A small network was shown many inputs. Here are its activations along a few directions, one row for each input.
In each table, some parts of the input vary, and every possible input appears once, in random order.
A made-up example of a description, with smaller parts first: ring(5) and (point or (values(2) and line(4)) or ring(9)).
Shared parts are said once, and a part with two or three values counts as separate values.
In the rows, zero is written as 128.

Other details of the inputs shift rows strongly along three fixed directions, in all tables alike. That doesn't count.
To show where, the next rows are all for the same input, with only those details redrawn:
[152 153 137 132 122 128 113 123 114 148 129]
[133 120 139 152 138 144 159 184 146 130 106]
[126  85 188 100 159 160 156 141 151  76 200]
[151 148 160 125 113 140  93  65  92 140 172]
[175 171 119  61 159  81 118 190 153 132 130]
[125  85 184 107 160 159 161 151 153  79 189]
[125  85 186 104 160 159 159 148 153  78 193]
[152 151 141 128 123 129 111 116 112 145 137]

A family of inputs:
r1: [ 87  84 150 107 138 165 173 145 126  67 194]
r2: [141 136 144 150 122 143 129 130 118 142 125]
r3: [174 155 108  67 156  76 104 190 170 149 137]
r4: [133 145 115 123 119 123 123 104 122 148 114]
r5: [135 162 126  87 139  97 105 107 132 128 141]
r6: [140 132 118  87 102  97  93 128 105 114 132]
r7: [159 150  95  63 166  75 116 169 153 142 110]
r8: [106 120 114 179  92 153 123  88  69 140 139]
r9: [148 148 135 124 115 130 120 119 119 161 129]
r10: [ 81  75 178 110 118 150 154 151 141  44 168]
r11: [138 144 117 121 115 118 125  98 125 143 127]
r12: [120 112 101 194 113 135 142 144 147 155  81]
r13: [112 100 112 157 143 138 144 165 158 136  94]
r14: [129 144 118 118 126 127 118 102 117 149 114]
r15: [134 130 117 125 136 122 109 103 113 153 114]
r16: [118 112 125 140 134 138 108 103 128 141 129]
r17: [106  80 163 113 164 158 165 136 153  69 167]
r18: [ 90 135 104 161 122 132 169 197 129 114  98]
r19: [156 131 139 126 124 123 109 109 114 159 145]
r20: [114 126 139 171 112 164 115  63  90 136 122]
r21: [127 143 148 153 117 134 130 133 128 149 123]
r22: [124 114 116 155 124 131 119 113 136 144 119]
r23: [131 133 120 152 120 131 137 115 126 126 114]
r24: [144 141 107 102 138 100  93 114 137 145 135]
r25: [102  74 165  99 157 159 169 126 157  80 175]
r26: [144 124 139 114 118 124  94  39  99 136 177]
r27: [154 170  99  58 170  82 114 174 149 124 107]
r28: [131 149  95  99 122 103  95 127 109 124 165]
r29: [124 133 155 105  82 135  77  53  69  90 173]
r30: [122 109 108 182 122 137 150 140 130 156  76]
r31: [109 123 123 155 136 125 166 170 161 121  93]
r32: [154 178  99  63 152  58 127 180 172 124 116]
r33: [116 123 110 172 112 143 158 137 135 150  78]
r34: [130 132 125 145 125 134 132 110 123 123 121]
r35: [120 109 108 181 125 139 147 140 128 158  74]
r36: [119 118 115 155 142 136 165 174 151 119  85]
r37: [126 144 117 119 128 131 117 105 116 151 107]
r38: [102 140 112 187  90 161 127  99  67 129 123]
r39: [102 133 122 174 125 139 145 138 132 143  77]
r40: [126 115 114 160 120 130 122 116 138 145 117]
r41: [137 163 124  90 135  93 108 110 135 128 140]
r42: [157 140 112  97 133  92 111 107 130 140 141]
r43: [106 104 112 173  83 136 119 156 120 123  84]
r44: [120 131 145 104  74 135  87  61  77 109 158]
r45: [ 99 125 121 156 146 134 160 179 154 131  71]
- What is each input in this table made of? => line(5) and (values(3) or line(6))
- The inputs of r30 and r36 match in every part but the line(5) part. If r19 is changed in the same way as r30 into r36, which row does it become? => r2
- The inputs of r14 and r13 match in every part but the line(5) part. If r44 is changed in the same way as r14 into r13, which row does it become? => r43
- Change only the line(6) part in r22. List by row number the other rows that result. => r12, r13, r16, r24, r40
- Start at r16 and move only the line(5) part, one step at a time. The first step leads to r15. Which rows follow, in order? => r37, r27, r45

A family of inputs:
r46: [134 136 102 142 131 126 119  82 132 141 114]
r47: [157 167 148 103 136 116  92  78 116 149 148]
r48: [ 96 122 132 177 134 164 139  83 119 143 106]
r49: [125 137 108  81 153  99 185 243 167  96  80]
r50: [106  97 121 165 128 143 138 110 146 149 120]
r51: [153 139 127 190 114 131 131 131 136 170  74]
r52: [114  50 158 143 150 167 139 111 138 118 164]
r53: [103  71 165 179 168 188 213 179 162 108 150]
r54: [159 156  84  73 112  86  67 139 104 144 127]
r55: [146 164  71  41 157  47 127 212 162  93 107]
r56: [126  59 199 132 138 165 133  72 140 104 208]
r57: [140 183  94 148 111 116 125 168  96 162 101]
r58: [132 125 140  11 138  89  81  86 130  68 241]
r59: [123 161 134 169  85 144 103 102  82 144 100]
r60: [ 74 106 122 150 139 134 183 202 145  88  83]
r61: [145 171 111 151 114 136 122  87 106 183  78]
r62: [137 120 161  94 120 126 118 123 131  89 178]
r63: [137 139 127 154  74 126  86  96  92 155 125]
- The inputs of r49 and r61 match in every part but one. If r57 is changed in the same way as r49 into r61, which row does it become? => r53
- What is each input in this table made of? => values(2) and (point or ring(8))
- Start at r61 and move only the ring(8) part, one step at a time. The first step leads to r47. Which rows follow, in order? => r51, r56, r52, r50, r46, r48

A family of inputs:
r64: [129 125 139  89 148 112 142 160 157 100 138]
r65: [158 173 126  69 121  88  73  73 113 137 157]
r66: [135 150 123 106 127 116  97  64 110 135 161]
r67: [125 125  99 178 104 133 122 132 115 163  73]
r68: [131 133 128  97 147 119 144 168 139 104 154]
r69: [132  88 179 160 168 175 167 116 160 139 144]
r70: [125  93 139 123 134 130 139 156 154 108 140]
r71: [166 120 158 106 174 131 144 156 165 144 154]
r72: [129 122 129 102 149 122 147 168 145 105 153]
r73: [134 133 153 130  96 138  93  67  90 128 167]
r74: [ 93 120 115 230 101 170 162 123 109 155  67]
r75: [121 129 136  90 151 123 148 160 144  95 137]
r76: [159 159 117  70 122  94  68  80 100 140 162]
r77: [134 131 141  94 139 117 143 188 147  99 142]
r78: [142 177  78 133 128  94 122 151 129 166  73]
r79: [110 119 154 148 103 161 108  38  84 125 157]
r80: [125 141 115 194  91 141 133 154 110 156  71]
r81: [140 168  82 130 121  96 116 153 126 167  57]
r82: [120 134 104 188  98 141 136 150 106 161  64]
r83: [110 115 120 223  85 161 141 137 111 158  65]
r84: [114  94 133 113 151 132 145 138 155 104 131]
r85: [ 95  85 167 158 130 168 171 142 145  89 137]
r86: [123 111 126  91 157 117 141 155 158 104 130]
r87: [109 107 146 160 112 159 112  33 100 130 166]
r88: [114 103 157 159 101 156 103  33 102 130 157]
r89: [162 169 107  72 127  85  69  77 105 147 171]
r90: [163 161 125  80 114  91  69  84 109 139 162]
r91: [ 96  74 142 152 145 158 162 123 153 106 142]
r92: [133 118 126  88 146 115 133 163 144 106 142]
r93: [117 116 136  95 155 127 156 167 152  93 133]
r94: [103  89 153 146 128 166 158 146 127  94 144]
r95: [108 129 154 159 106 164 118  42  84 125 169]
r96: [140 158  82 153 115 106 121 156 121 170  76]
r97: [101  79 157 149 132 158 157 127 150  99 138]
r98: [158 175  62 124 124  76 103 165 133 181  70]
r99: [132 141 139  84 148 109 142 171 154 100 136]
r100: [149 175  80 133 119  93 114 161 120 169  84]
r101: [130 128 132  89 147 120 144 185 141  97 138]
- What is each input in this table made of? => values(2) and (point or (values(3) and line(6)))
- The inputs of r99 and r77 match in every part but the values(2) part. If r84 is changed in the same way as r99 into r77, which row does it become? => r67
